m =
[-3.603 -0.270 1.952 1.570 -0.195 -0.835 -0.392 1.234 5.039 -1.239 2.272 0.533 -1.561 1.414 -0.965]
[-2.554 -1.467 2.682 3.495 -1.319 -1.644 0.186 -0.269 3.621 1.359 2.817 -0.635 -0.531 0.561 -1.046]
[-0.159 0.944 3.064 0.543 0.348 1.498 2.560 1.151 -0.780 -1.807 2.400 0.197 2.143 1.531 -2.874]
[-2.346 -1.788 2.002 1.742 -0.173 -0.944 1.383 -1.939 0.268 0.672 2.621 -1.339 0.166 -0.764 -2.963]
[-3.218 0.792 1.429 -0.221 0.140 -0.559 1.118 -1.569 0.770 1.258 3.419 -2.006 1.528 -0.059 -3.286]
[0.858 -0.050 3.482 3.414 -1.561 -1.348 2.321 0.423 1.377 -0.266 2.268 0.753 2.091 -0.185 -0.827]
[-1.631 1.045 2.649 1.384 -1.595 0.868 1.112 2.237 2.216 0.901 2.399 1.214 0.434 1.626 -1.887]
[-2.332 -1.632 1.207 1.085 -1.695 -2.709 0.597 -0.397 3.051 -0.140 1.265 1.710 -1.119 -2.467 -1.255]
[0.348 -0.806 3.944 1.697 -1.713 -1.391 1.231 1.962 1.185 -0.238 2.439 0.031 2.545 1.179 -0.520]
[-0.917 1.385 2.280 0.741 -0.094 -0.577 2.017 0.017 1.126 -0.915 2.666 -0.075 2.237 0.162 -2.053]
[0.084 2.415 2.093 2.223 0.302 -0.213 3.220 -0.744 1.367 -1.947 2.342 1.101 1.932 -0.647 -2.094]
[-2.686 0.859 2.104 2.194 -1.436 1.012 0.886 1.369 3.152 1.378 2.394 1.344 -1.057 1.178 -2.261]
m[-12,0] = -3.603
m[-6] = [-1.631, 1.045, 2.649, 1.384, -1.595, 0.868, 1.112, 2.237, 2.216, 0.901, 2.399, 1.214, 0.434, 1.626, -1.887]
m[-1,-1] = -2.261
m[-11,12] = -0.531
m[:, 3] = [1.570, 3.495, 0.543, 1.742, -0.221, 3.414, 1.384, 1.085, 1.697, 0.741, 2.223, 2.194]
m[-6,7] = 2.237
m[3,-4] = -1.339
m[:, -15] = [-3.603, -2.554, -0.159, -2.346, -3.218, 0.858, -1.631, -2.332, 0.348, -0.917, 0.084, -2.686]
m[-9,5] = -0.944
m[-11,9] = 1.359
m[-4,1] = -0.806
m[11,10] = 2.394
m[-11,10] = 2.817
m[:, 9] = [-1.239, 1.359, -1.807, 0.672, 1.258, -0.266, 0.901, -0.140, -0.238, -0.915, -1.947, 1.378]
m[:, 11] = [0.533, -0.635, 0.197, -1.339, -2.006, 0.753, 1.214, 1.710, 0.031, -0.075, 1.101, 1.344]
m[2] = [-0.159, 0.944, 3.064, 0.543, 0.348, 1.498, 2.560, 1.151, -0.780, -1.807, 2.400, 0.197, 2.143, 1.531, -2.874]
m[-8,-9] = 1.118
m[10,-13] = 2.093
m[:, 7] = [1.234, -0.269, 1.151, -1.939, -1.569, 0.423, 2.237, -0.397, 1.962, 0.017, -0.744, 1.369]
m[-4,-7] = 1.185
m[6,-5] = 2.399
m[:, -9] = [-0.392, 0.186, 2.560, 1.383, 1.118, 2.321, 1.112, 0.597, 1.231, 2.017, 3.220, 0.886]
m[7,-5] = 1.265
m[-6,-6] = 0.901
m[5,6] = 2.321
m[8,5] = -1.391
m[-1,3] = 2.194
m[9,11] = -0.075
m[1,11] = -0.635
m[6,12] = 0.434
m[-7,-5] = 2.268
m[-6,11] = 1.214
m[-2,8] = 1.367
m[5,-11] = -1.561
m[9,-5] = 2.666
m[-10,-10] = 1.498
m[4,-11] = 0.140
m[11,-2] = 1.178

B = -0.135,0.020,-0.045,-0.044,-0.056,-0.102,0.084,0.117,-0.106,0.063,-0.050,-0.118
B[-12] => -0.135
B[-9] => -0.044
B[-6] => 0.084
B[8] => -0.106
B[7] => 0.117

grid = 6,5,7,6,4,3,0,7,0,1
grid[0] -> 6
grid[7] -> 7
grid[6] -> 0
grid[4] -> 4

W =
[0.335 -3.829 1.371 2.934]
[1.293 -0.236 -1.026 -0.544]
[0.334 -0.895 -1.587 -2.059]
[1.970 -0.238 -1.744 -0.030]
[5.563 0.460 -0.800 0.899]
[-3.798 -1.342 3.405 1.121]
W[0, 0]: 0.335
W[2, 1]: -0.895
W[:, 1]: [-3.829, -0.236, -0.895, -0.238, 0.460, -1.342]
W[4, 0]: 5.563
W[-1]: [-3.798, -1.342, 3.405, 1.121]
W[-6, 2]: 1.371
W[0, -3]: -3.829
W[-6, 3]: 2.934
W[:, 3]: [2.934, -0.544, -2.059, -0.030, 0.899, 1.121]
W[-2, 3]: 0.899
W[2, -1]: -2.059
W[:, 0]: [0.335, 1.293, 0.334, 1.970, 5.563, -3.798]
W[1, -2]: -1.026
W[-4, 0]: 0.334
W[-4]: [0.334, -0.895, -1.587, -2.059]
W[5, -3]: -1.342
W[4]: [5.563, 0.460, -0.800, 0.899]

data =
201,83,89,169,132,94,103,134,123,70,85,87
233,117,84,96,38,188,145,70,80,131,23,82
232,136,114,169,126,154,137,183,48,146,93,86
65,95,137,148,97,188,117,89,94,139,77,66
119,134,117,131,104,121,76,111,91,135,126,105
233,147,112,163,94,163,145,194,63,129,67,84
156,152,136,55,155,141,51,194,137,154,131,2
142,116,154,102,142,127,76,166,131,154,131,109
64,152,117,102,75,130,108,183,41,94,47,80
108,112,121,83,155,162,138,139,137,73,131,102
147,104,89,121,118,166,73,119,120,69,113,109
96,124,154,105,84,114,85,151,83,125,77,73
data[-12, -12]: 201
data[11]: [96, 124, 154, 105, 84, 114, 85, 151, 83, 125, 77, 73]
data[10]: [147, 104, 89, 121, 118, 166, 73, 119, 120, 69, 113, 109]
data[11, -1]: 73
data[5, 9]: 129
data[5, 4]: 94
data[-3, 1]: 112
data[3]: [65, 95, 137, 148, 97, 188, 117, 89, 94, 139, 77, 66]
data[-11]: [233, 117, 84, 96, 38, 188, 145, 70, 80, 131, 23, 82]
data[6, -5]: 194
data[6, 5]: 141
data[-9, -2]: 77
data[8, 6]: 108
data[:, -6]: [103, 145, 137, 117, 76, 145, 51, 76, 108, 138, 73, 85]
data[-8, 10]: 126
data[-4, -12]: 64
data[-6, 1]: 152
data[4, -1]: 105
data[6, 2]: 136
data[-3, -8]: 155
data[5, 7]: 194
data[-6, -8]: 155
data[-9, 3]: 148
data[:, 11]: [87, 82, 86, 66, 105, 84, 2, 109, 80, 102, 109, 73]
data[7, 8]: 131
data[-12, -9]: 169
data[:, -12]: [201, 233, 232, 65, 119, 233, 156, 142, 64, 108, 147, 96]
data[-8]: [119, 134, 117, 131, 104, 121, 76, 111, 91, 135, 126, 105]
data[:, -4]: [123, 80, 48, 94, 91, 63, 137, 131, 41, 137, 120, 83]
data[8]: [64, 152, 117, 102, 75, 130, 108, 183, 41, 94, 47, 80]
data[-5, 4]: 142
